Each row below holds a small network's activations on one input, seen along a few directions.
Each table varies a few parts of the input and shows all the possible inputs, shuffled.
A made-up example of a description, with smaller parts first: values(3) and (point or line(9) or (line(4) and ring(5))).
Shared parts are said once, and a part with two or three values counts as separate values.
In the rows, 128 means zero.

Other details of the inputs shift rows strongly along two fixed directions, in all tables alike. That doesn't count.

Table:
R1: [114 104 101 157 114 102 121 118 141 143 137 147 135 128 136 118]
R2: [219 127 128 119 161 108  95 126 145 153 184  85 202 161 130 104]
R3: [130 121 125 156 143 139 129 132 101 112 153 113 113 106 142 132]
R4: [121 125 151 115 131 152 140 125 115 115 119  98 118 116 135 119]
R5: [114 119 136 126  92 104 131 126 147 155 122 156 153 114 130 131]
R6: [122 128 137 116 140 151 138 136 117 111 127 115 109 102 135 116]
R7: [118 139 124 139 102 102 130 127 145 143 135 171 134 104 129 136]
R8: [116 115 147 119 144 157 142 139 104 114 125 111 118 130 125 118]
R9: [115 130 126 131  98 103 131 123 148 153 128 166 144 102 132 122]
R10: [116 140 109 133 114 108 125 118 154 128 123 155 118 137 130 124]
R11: [115 133 147 122 134 154 145 120 113 115 110  95 124 115 139 119]
R12: [118 118 144 114 141 145 139 129  99 119 120 103 117 122 128 123]
R13: [126 126 152 122 130 153 131 127 111 111 116 100 115 122 127 137]
R14: [122 107 103 164 112 102 120 129 135 140 137 144 127 139 129 147]
R15: [116 111 119 131 118 116 119 133 139 135 114 152 132 165 111 132]
R16: [113 123 105 123 121 105 126 116 139 141 118 154 126 138 123 114]
R17: [108 112 119 118 107 110 125 131 154 137 113 144 132 141 123 121]
R18: [221 167 132  99 161 122  97 127 153 140 169  94 177 165 119 120]
R19: [122 134 148 129 134 156 135 122 109 113 108  96 122 121 131 136]
R20: [122 135 141 120 136 152 142 122 116 112 123 110 108 104 139 112]
R21: [126 133 136 124 147 148 135 135  94 115 127 110 101 122 124 147]
R22: [214 171 124  98 164 120 106 113 157 144 159  95 192 153 129  88]
R23: [112 123 109 136 123 119 126 138 138 134 122 159 118 158 115 140]
R24: [118 114 119 124 108 111 116 133 150 134 112 145 131 148 115 137]
R25: [116 113 116 126 114 105 117 122 134 140 109 145 130 156 113 138]
R26: [136 139 154 130 122 142 140 138 108 127 139 125 127  89 130 155]
R27: [127 133 140 122 141 154 134 146 111 109 128 111 102 114 128 147]
R28: [122  94 112 160 108 101 115 125 136 142 127 139 139 146 127 140]
R29: [125 137 132 127 155 156 137 141 104 105 138 127 104 124 129 124]
R30: [114 132 104 129 117 108 122 133 153 127 125 162 115 134 126 128]
R31: [107 119 108 129 123 118 131 127 141 134 121 162 123 144 122 110]
R32: [125 138 129 124 151 144 135 130  98 110 133 120 100 114 131 130]
R33: [125 149 139 132 142 156 139 126 111 113 118 102 113 117 135 142]
R34: [134 125 164 125 117 145 136 135 104 126 128 117 135  93 130 149]
R35: [110 147 104 140 117 111 130 113 153 130 113 154 124 135 134 124]
Description of these inputs: ring(5) and (values(2) or line(5)).
The inputs of R25 and R12 match in every part but the ring(5) part. If R34 is changed in the same way as R25 into R12, which row does it become?
Answer: R5
Change only the ring(5) part in R20. List by row number the other rows that result.
Answer: R4, R10, R13, R18
Change only the values(2) part in R14. List by row number the other rows that result.
Answer: R26
Which other rows agree with R32 in the ring(5) part? List them by row number.
Answer: R3, R7, R10, R29, R30, R35
